Each row below holds a small network's activations on one input, seen along a few directions.
In each table, some parts of the input vary, and every possible input appears once, in random order.
Descriptions start from the smaller parts, as in this example, which fits no table here: line(6) and (point or ring(9) or (values(2) and ring(8))).
Shared parts are said once, and a part with two or three values counts as separate values.

Table:
r1: [ 34  18 -19 -15 -26   2  45 -36  12 -24  -1]
r2: [-36  10 -27  19  31 -17 -21  53 -16   8   8]
r3: [-25  19  15   3 -15 -46  32 -23 -18 -11 -20]
r4: [ 24  19 -56  -1  -5   7  -7 -18  29 -34  -3]
r5: [ 24 -27  31   2 -26 -21  -2 -45 -21  -3  -2]
r6: [ 15 -20  -5  25  -5 -12 -52 -27  -6 -12  -1]
r7: [  4 -38  74 -18   2  26   4  -1  -1  37   5]
r8: [ 16  12  22 -37  -4  50  46  10  30  24   0]
r9: [  6 -30  -8  19  19  15 -54  30 -23   7  29]
r10: [-31  21 -23  23  11 -39 -18  -6  -4 -18 -25]
r11: [ 12   8 -63  -8  12  34 -11  36  13  -6  27]
r12: [-43   8  59 -13   6   1  37  27   6  32 -17]
What do these inputs look like to the network? -> values(3) and line(4)
The inputs of r2 and r11 match in every part but the values(3) part. If r12 is changed in the same way as r2 into r11, which row does it become? -> r8
Which other rows does r5 become when the line(4) part takes its other values? List them by row number. -> r6, r7, r9

Table:
r13: [-17 -22  50   0   5  11   0  31 -16  33   8]
r14: [ -6 -11 -32  12  30  12 -31  38   4   1  14]
r15: [ 19 -13  39 -12 -25   7  24 -28   9   0   2]
r16: [-36  13 -14  27  -3 -71  -9 -22 -24 -25 -23]
r17: [  2  22 -57   1   9  -3  13   9  19 -25  -1]
r18: [ -6 -13  -1  29 -14 -62 -32 -49 -27 -28 -16]
r19: [  0  22  20  -9   0  -6  44 -12   3  11 -14]
r20: [  8  15 -52 -12   4   2   8  15   8 -18  15]
r21: [ 25  11 -42  17  -4   0 -29 -25  16 -32  -4]
r22: [ -3  35 -57  13  -1 -10  -8   6   4 -26  -5]
r23: [ 26  -7  38 -13 -17   2  24 -29  -5   5  -9]
r24: [ -1 -18 -26  -1  26  18 -37  44  -7   7  30]
r25: [ 32  -8 -43   7 -14   7 -20 -21  -8 -16  19]
r26: [-19  14  24 -25  -8   7  49  -7  11   1 -12]
r27: [ 16 -10  33 -25 -21  15  17 -34  25  12 -16]
r28: [ 12 -14  37 -22 -19  16  27 -35   9  -3  -5]
r29: [ 31  -4 -44   4  -2   6 -10 -19  15 -27   5]
r30: [ 37 -12 -38  -9  -7  11 -15 -13   4 -22  21]
r31: [-27 -20  48 -12  14  23   3  24  -3  27   4]
r32: [-20 -20  50  -2   8  14   0  30  -3  29  11]
r33: [ 21 -15  39 -10 -28   4  23 -27  -5   5  -1]
r34: [ -9  12  26 -13 -17  -5  46   1  -3   9  -8]
r35: [-12   3 -30  24  28   7 -50  31   5  -4   5]
r36: [-11   1 -32  23  20   5 -52  36 -10   1  10]
r37: [ -5  20  25 -15  -6  -6  46  -2  -3   9 -15]
r38: [-12  14  26 -14 -13  -2  46   0  11   4  -5]
r39: [-14  17  20 -27 -10   7  39  -6  27  15 -22]
r40: [ -7 -11  43   4  21   9  -1  19 -11  35   2]
r41: [  3  19 -56   4  -3  -2   2   6  -4 -13  12]
r42: [ -5 -14 -30  15  18  14 -42  35 -18  11  27]
r43: [-42 -21  11  37  19 -53 -52   9 -37   0  -6]
r44: [ 31  -5  33  -7 -11   2  22 -40   1   7  -8]
r45: [-22 -15  43 -14  11  22  -5  24  12  40  -6]
r46: [ -4  37 -55  14   7  -8  -7   2  20 -30 -10]
r47: [-12 -14  48  -2  15   9   1  29 -17  34   0]
r48: [ 26   9 -44  16 -13  -2 -31 -21   0 -28   2]
What do these inputs look like to the network? -> values(3) and (point or ring(5) or line(6))
The inputs of r38 and r32 match in every part but the values(3) part. If r26 is changed in the same way as r38 into r32, which row does it become? -> r31
Which other rows does r30 become when the ring(5) part takes its other values? List them by row number. -> r21, r25, r29, r48
Start at r44 and move only the line(6) part, one step at a time. The first step leads to r23. Which rows follow, in order? -> r33, r15, r28, r27
Which other rows does r22 become when the ring(5) part takes its other values? List them by row number. -> r17, r20, r41, r46

Table:
r49: [ 33  35 -20 -17  -5  55  30   2  39 -13   6]
r50: [ 25  28 -82 -24  -9  -7  36 -20  26 -37   9]
r51: [-32  10   2  49  24 -60 -53   5 -20  -4 -28]
r52: [-30 -10  82  -4  14  -6  33  39 -25  61   2]
r53: [  1  24 -80  -8   3   8  -9  18   1 -10  10]
r54: [ -1   3  72 -42 -38 -14  97 -26   6   9 -21]
r55: [  8 -21  37 -21  -9  28 -12 -21  11  30 -10]
r56: [ 17 -16 -25  17 -28 -15 -39 -19 -30 -14  16]
r57: [ 21 -24 -14  36   7 -21 -52  15 -40   0  24]
r58: [-37  18 -11  32 -12 -54 -38 -30 -10 -17 -37]
r59: [-63  -7   5  39  29 -56 -65  15 -21 -18 -16]
r60: [ -2  14  80 -23 -21  -1  82 -17 -17  19 -17]
r61: [ 36  -6  44 -19  -7  26  22 -46  11   6 -15]
r62: [-24  -3 -68   4  40   9 -31  61 -11  -9  27]
r63: [ 10  10 -17   5  28  52 -15  62  30  24  15]
r64: [ 42  -4 -20  21 -25 -16  -5 -45 -28 -33  14]
r65: [ 42 -15 -29   4 -40 -28   8 -56  -4 -42  12]
r66: [ 36 -17  35 -38 -24  14  36 -56  33  -4 -19]
r67: [-11  29  -6  36  -9 -53  -1 -58  -8 -37 -41]
r68: [ 33  25 -29 -36 -21  42  43  -9  61 -23   4]
r69: [ 11 -29  47   1  26  21 -26  13   3  46  -1]
r70: [  5  15 -69  13  36   3 -21  52  -9   4  16]
r71: [-61 -31  84 -12  18   0  23  48 -26  49  14]
r72: [  7  20 -28 -17  -7  58  -3  28  39   9   8]
r73: [ -9 -42 -11  27  11 -15 -64  24 -41 -14  36]
r74: [ 26  38 -73  -7   6   5  23  -9   3 -29  10]
r75: [-31  -2  73 -25 -22   0  48   6 -17  45  -9]
r76: [-11  18 -15  20 -26 -66  14 -70  15 -45 -42]
r77: [-20 -11 -17  -2  31  59 -25  72  28  12  25]
r78: [-20 -50  49  -7  30  28 -36  22   1  34  11]
What do these inputs look like to the network? -> line(5) and (values(2) or line(4))
Which other rows does r54 become when the values(2) part takes its other values? List them by row number. -> r66
Which other rows does r63 become when the line(5) part takes its other values? List them by row number. -> r49, r68, r72, r77
Which other rows does r57 become when the line(4) part takes its other values? List them by row number. -> r51, r63, r70

Table:
r79: [ 13 -33  79 -26 -35   8  59 -15  -2  24  -5]
r80: [-22  14  75 -31 -12  11  76 -15   2  16 -15]
r81: [  3  14 -94  11 -25 -21 -36 -42  19 -62  -3]
r82: [-13   3 -22   2  24  -4 -30  36  12  17  -5]
r83: [ 43  48 -96  31 -24 -16 -19 -27  -4 -49  -1]
r84: [-27  -8 -14  34  25   1 -22  30  -1  17  10]
r85: [-26  -6   9  30  16 -23 -50  37 -13  -8  10]
r86: [-12   2  69 -42 -26  -6  71 -11  -3  35 -11]
r87: [  4 -11 -37  -3  20  39 -35  41   1  -4  35]
r88: [ 38  17 -92  13  14 -33  -6 -31  10 -63   4]
r89: [ -3   0 -33   4  23  26 -26  47  -1   9  15]
r90: [  4  -4  83 -22  -9  20  40 -31  18  21 -42]
r91: [-22 -24  -9  26  28 -20 -59  19 -51  11  10]
r92: [ 20 -11  83 -27 -19  18  39 -38  14  37  -1]
What do these inputs look like to the network? -> values(3) or ring(5) or line(6)
